Each row below holds a small network's activations on one input, seen along a few directions.
In each table, some parts of the input vary, and every possible input appears once, in random order.
Descriptions start from the smaller parts, as in this example, which fits no table here: one of 3 separate values, together with either a single point or one of 11 places along a line or (one of 4 places along a line, together with one of 8 places around a ring).
Shared parts are said once, and a part with two or three values counts as separate values.

Other details of the inputs vary at random and push rows far along two fixed directions, the same in every table; ignore that.

A family of inputs:
x1: [  0   0 -20  10   6 -10  -7   8   0  -4 -16  12   1  -6  -2  20]
x2: [ 16  -5 -15  14   1 -25   0   4 -18 -21  13   1 -12 -15   7   2]
x3: [ 17 -19 -11  25 -27 -38  36  19 -21  -9  -6  -9 -25   0   1  -2]
x4: [-19 -15  44 -40  -6  20   8 -11  30  38  -3 -31  17  14 -13  -9]
x5: [ 21  -1 -18   8  -2 -29  13   9 -14 -23   9   5  -3 -20  -1  10]
x6: [ 19   2 -25  20 -14 -36  46  26   9 -28 -12  13 -19 -14  10 -23]
x7: [ -9   5   9  29  39  32 -88 -43 -26   2 -10  45  32  17 -13   6]
x8: [ -3  -5 -25  10   1 -21  11  16  -5   1 -12   0 -19  -1  12  10]
x9: [ -2  10   5  28  36  26 -77 -36 -21  -3 -14  50  37  10 -24  15]
x10: [-29   8  19 -56  -1  23   4   9  36  35  11 -33  20   8   7  -8]
x11: [ -2   2 -30  24  11  -1 -10   1  -9 -15 -11  15  -9  -5  -3  21]
x12: [  5   5   4   2   6   9   1   1  12  -6 -11  15   0 -16  -2 -28]
x13: [ -9  11  43 -32   2  27 -21 -28  12  19   3  -8  25   5  -3  -4]
x14: [-11  -7  14 -16  -8  18  30   5  26  37   6 -15  -4  19   2  -3]
x15: [ 16 -16 -13  26 -27 -25  40  17 -15 -18  -2  -4 -27  -1 -10   5]
x16: [ 15   6  10   9  -6  -3 -16 -12 -21 -12   0   7  -2   2   7  -2]
x17: [ 14  -4 -12   5   0 -10  19   7  -5 -21  19  -8 -13 -14   3   5]
x18: [ -6   7  32 -23 -10  24   5 -15  11   9  12 -15   0   6   4  -4]
x19: [ -5  15 -24  10  10   9 -18   3 -14 -21   8   6   5  -1  -2   8]
x20: [-28   2  12 -53  -9  10  24  22  33  38  16 -47  -3  14  20 -17]
Each input here is: either one of 2 separate values or (one of 3 separate values, together with one of 6 places around a ring).
Which other rows does x19 become when the choice among 3 separate values takes its other values? List them by row number.
> x10, x20
List by row number the other inputs of the same sort as x6.
> x12

A family of inputs:
x21: [-26  -5  25 -59  -4  16  29  13  47  43  13 -43   3   7  16 -19]
x22: [ 25 -18 -11  12 -39 -43  75  30  -1 -10   2 -20 -37 -11   3  -3]
x23: [-15   8   8   7  37  44 -70 -38  -2  -9  -8  31  30  -1 -18   2]
x24: [  4  11 -27  47  26   7 -68 -21 -43 -34 -12  48  14   5 -13  21]
x25: [-31  -2  29 -61   2  24  16   1  46  43  11 -43   9   6  10  -7]
x26: [  4   3 -22  22  18  -1 -35  -9 -19 -22  -9  25  11  -8 -10  20]
x27: [ 12   6 -23  18  -8 -18  19  19  -7 -13  -5  10 -17  -6   8  -6]
x28: [ 26  -8 -10  20 -23 -33  31  13 -19 -25   2  -2 -22 -11   4  -6]
x29: [ 11   4 -25  17  -6 -24  19  19  -7 -12  -4   7 -13  -5  11  -3]
x30: [ -2  -1  21   6  16  21 -46 -37 -13 -17   0  13  18  -4 -16  -4]
x31: [ 19  -4 -34  21 -23 -44  58  41  -2  -9  -6  -1 -31  -4  14   1]
x32: [ 24 -15 -10  23 -28 -37  50  21 -13 -13  -5  -5 -29  -7  -1  -2]
x33: [ -8   7  -5   0  13   9 -30  -5  -6   3   0   4  10   5   1   3]
x34: [ -6 -11  43 -50 -34   4  65  12  44  42  10 -49  -7   7   4 -17]
x35: [ 22   6 -45  37 -10 -32  11  23 -35 -37   1  17 -19  -8   6  15]
x36: [ 13  -9   6   4 -24 -21  34  10  -4  -1   1 -14 -19  -2   7 -13]
x37: [ 16   2  14  -4 -21 -11  20   3  -4  -6   5  -6  -3  -3   1  -9]
x38: [ 19  -2 -39  31  -9 -38  22  26 -22 -20 -11  14 -18 -10   2  19]
x39: [-33   5  29 -23  41  58 -67 -43  21  16  -3   9  42   8 -13  -2]
x40: [-10  -6  39 -20  -1  22  -7 -21  13  27   6 -13   8  13   0  -7]
x41: [  0  12 -15  22  27   7 -63 -20 -27 -19 -10  32  19  -3  -5  12]
x42: [ 35  -6 -14  18 -36 -45  60  28 -17 -17  11 -10 -34 -10  12   0]
x43: [ 13   1 -36  32  -3 -17   4  12 -24 -27  -2  16 -11  -4  -5  20]
x44: [ 11   8   9  32  21  16 -70 -44 -39 -24  -2  38  20   1 -13   5]
x45: [-11   2   2   1  19  16 -22 -11   6   5  -8  11  14   4  -6   0]
x46: [-18  10   8  -6  32  34 -67 -27  -6  -2   3  12  29   4  -6   4]
x47: [ 19   6 -39  38   4 -29 -12  12 -31 -30  -8  29  -7 -10   1   7]
x48: [ 18   5 -39  35   7 -26 -10   9 -28 -39  -3  28  -6 -17  -6  13]
x49: [ 15   0 -36  31  -1 -21   2  15 -21 -25  -3  15  -9  -9  -6  19]
x50: [-14   1  12 -32  -4  13  28   9  34  19   7 -23  -5  -2   8 -13]
x51: [ -4 -11  32 -23 -15   7  31  -3  19  31   8 -26  -6   8   2  -7]
x52: [-25  -1  17 -27  10  23 -14  -4  22  32   1 -16  11  15   3  -2]
x53: [-18  -6  56 -50 -17  23  22  -8  39  48   5 -35  10  17   3 -21]
x54: [ 21 -12  -7  23 -25 -33  36  15 -14 -13  -5  -1 -25  -3   2  -4]
x55: [ 18   1 -31  14 -16 -36  45  34  -4 -17   1  -2 -23 -11  15  -2]
x56: [-11   7   4   9  24  26 -46 -21  -1  -2 -10  25  16   6  -6  -3]
x57: [-21   3  17 -37  12  22 -16  -7  22  23   5 -19  15   3   9  -4]
x58: [-14  -9  47 -52 -16  19  37  -6  38  40  21 -47  -3   7   7 -15]
x59: [-15   1   3 -25  -4  10  18   8  17  14  11 -24  -4   5   6   2]
x60: [ 16   1 -39  42   4 -23  -9  13 -32 -27  -9  27  -8  -6  -7  21]
x61: [  9   7  20   5  -4   5 -20 -19 -13  -4  -2  11  13   2  -6  -8]
x62: [ 10   9 -30  45  26  -6 -65 -17 -40 -34 -17  50  13  -4 -11  22]
x63: [  3 -15  24 -26 -28  -6  59  11  25  26  14 -38 -18   3   6  -6]
x64: [-33   7  33 -19  39  61 -67 -42  18  21  -8  14  37  11 -14  -8]
x65: [-13   4   0   5  27  18 -51 -19  -4   1  -8  22  21   6  -8   3]
x66: [ 13   1 -33  16 -11 -30  27  27 -12 -20   5  -2 -19 -11   4  13]
x67: [-32   9  28 -27  38  51 -60 -39  21  13   2   4  38   5  -8  -7]
x68: [-19  -5   8 -26  -7  11  27  13  22  31   4 -27  -6  14   6   1]
x69: [  2   0  30 -25 -18   3  24  -3  16  11   8 -20   2   0  -3 -11]
x70: [ 27  -4  -4  20 -29 -32  41  16 -14 -11  -5   4 -16  -5  -5   1]
x71: [  2   4  -7  -5  -5  -4  20  15  10  -2   2  -4 -10  -5  10 -10]
x72: [  2  10 -21  25  12   2 -36  -8 -28 -19  -3  23   5   4  -1  11]
x73: [-27  -2  19 -28  25  36 -35 -22  24  22   1  -4  27   5  -8  -2]
x74: [-24 -13  19 -52 -14   3  57  25  50  52   6 -46  -9   9  12 -13]
What do these inputs look like to the network?
> one of 6 places around a ring, together with either one of 3 separate values or one of 6 places along a line
The inputs of x62 and x41 match in every part but the place on the ring of 6. If x24 is changed in the same way as x62 into x41, which row does it become?
> x72
The inputs of x66 and x33 match in every part but the place on the ring of 6. If x30 is changed in the same way as x66 into x33, which row does it become?
> x36
Which other rows does x53 become when the choice among 3 separate values takes its other values? List them by row number.
> x40, x54
Which other rows does x48 become when the place on the line of 6 takes its other values? List them by row number.
> x25, x50, x59, x66, x67
Which other rows does x74 become when the place on the line of 6 takes its other values? List them by row number.
> x38, x45, x60, x64, x68

A family of inputs:
x75: [ -1  -7  27 -11  -2  22  11 -19  15   6  10  -7   3   0 -12   0]
x76: [ -8   2  37 -27 -10  12  13  -3  26  37 -10 -11   7  10   6 -19]
x77: [ 18 -13   1   7 -17 -25  34   3  -1 -23   2  -6 -15 -17  -5  -2]
x78: [  7  -2  15 -16 -26  -5  47  11   6  15  22 -32 -21   7  17  -7]
x79: [  6  10 -35  29  -1 -15   5  23 -11 -14 -16  27  -6   5   2   4]
x80: [ -8  -9  22  -5  -1  15   8  -6  16  19  -9  -6  -7   6   1 -26]
x81: [-15  12  -4 -24  -4  10   2  12   7  10  14 -19   3  11  12   2]
x82: [-24  -1   7 -16  21  17 -19  -6  25  15 -12   1  11   6   8 -14]
x83: [  3   9  26 -23 -12   6  -6 -10  -3  12  10 -16   7   3   9  -4]
x84: [ 20  -4  -9  31  -9 -29  12   3 -14 -21 -16  19 -15  -6   3 -13]
x85: [ -1  -4  26 -11  -1   1  -1  -6  13  23  -8   0  11   6   1 -24]
x86: [  6  -1 -30  15 -12 -22  49  35  10   5  -6   4 -28   3  14   0]
x87: [  1  17 -15  20  36  20 -73 -29 -21 -30 -12  42  34 -15 -23  26]
x88: [ -9  12 -21  25  39  24 -83 -28 -34 -32   3  29  15  -5  -5  10]
x89: [ -7  -4  22 -17  -5  16   0  -9   2   9  14 -24  -6   3   8 -15]
x90: [  5  -1 -24   9   0  -4  28  13   6 -11   7   1 -11 -10  -3  17]
x91: [  9  -2 -29   8  -8 -37  33  37   5   4 -10   5 -14  -5  12  -8]
x92: [ -4  -2  24  -2  -1  19   8 -11  15  22  -4   3  -1  13   2 -15]
x93: [-20   9   5 -21  14  28 -20 -10  10  14  19 -12   6  10  10   4]
x94: [-11   4  30 -10  -5  22  -3 -10  15  22  -9   2  12  19  -3 -19]
x95: [ -6  15 -10  10  22  10 -42  -6  -4   0 -21  32  18   1  -2   5]
x96: [ 21 -10 -10  29  -7 -12  12  -3 -18 -33  -1  12 -16 -18 -16   1]
x97: [ 15  16 -32  12  -4 -25  -6  18 -25 -21   3   8  -7  -9  11  18]
x98: [  9   5 -33  15   3 -27  -6  12 -21 -31   6   3 -12 -11  14   8]
x99: [  3   0  30 -20  -7  10   4 -14  13   8   1  -8  11  -6 -12   0]
x100: [  2   0  25 -22  -6  -1  -9  -9  -2  11  15 -17  10   2   8 -14]
x101: [-20   7   5 -22  13  29 -10  -6  21   8   3  -7  21   3 -12   8]
x102: [ 28  -6  -6  22  -9 -29   8   0 -19 -28   1  15  -1 -19 -15   2]
x103: [ -3   8  23 -18 -13  14  -2  -8  -3   8  14 -16   6  13   5  -7]
x104: [ -3  -2  25 -20  -4   4  -6 -16   1   2  12 -20   2   1  11 -13]
x105: [-22  -4  -3  -9  16  19  -3   6  23  19 -11  -3  -2   6   6 -15]
x106: [ 13 -32  -4  26 -34 -34  40  17 -23  22  -9 -16 -27  22  -9  34]
x107: [ 14   7 -33  13   1 -32  -9  18 -25 -21   9   7  -4 -10  11   8]
x108: [-12  -3   4 -28  12   5   2   4  24  13   5 -15  16  -9  -4   0]
x109: [  7  -8 -27   2  -7 -28  41  24   9 -19   0 -11 -17 -19   3   7]
x110: [-19  -7  -2 -19  13  21   7   1  24   7   4 -17   1  -9  -5   0]
x111: [ 23   2  -7  27 -17 -15  14   1 -19 -31  -1  17  -5  -7 -19   9]
x112: [-16 -12 -16  40  34  16 -82 -31 -43   6 -18  33  21  24 -28  53]
What do these inputs look like to the network?
> one of 2 separate values, together with either a single point or (one of 3 separate values, together with one of 6 places around a ring)
Which other rows does x103 become when the place on the ring of 6 takes its other values? List them by row number.
> x78, x83, x89, x100, x104
Which other rows does x107 become when the choice among 3 separate values takes its other values? List them by row number.
> x91, x108
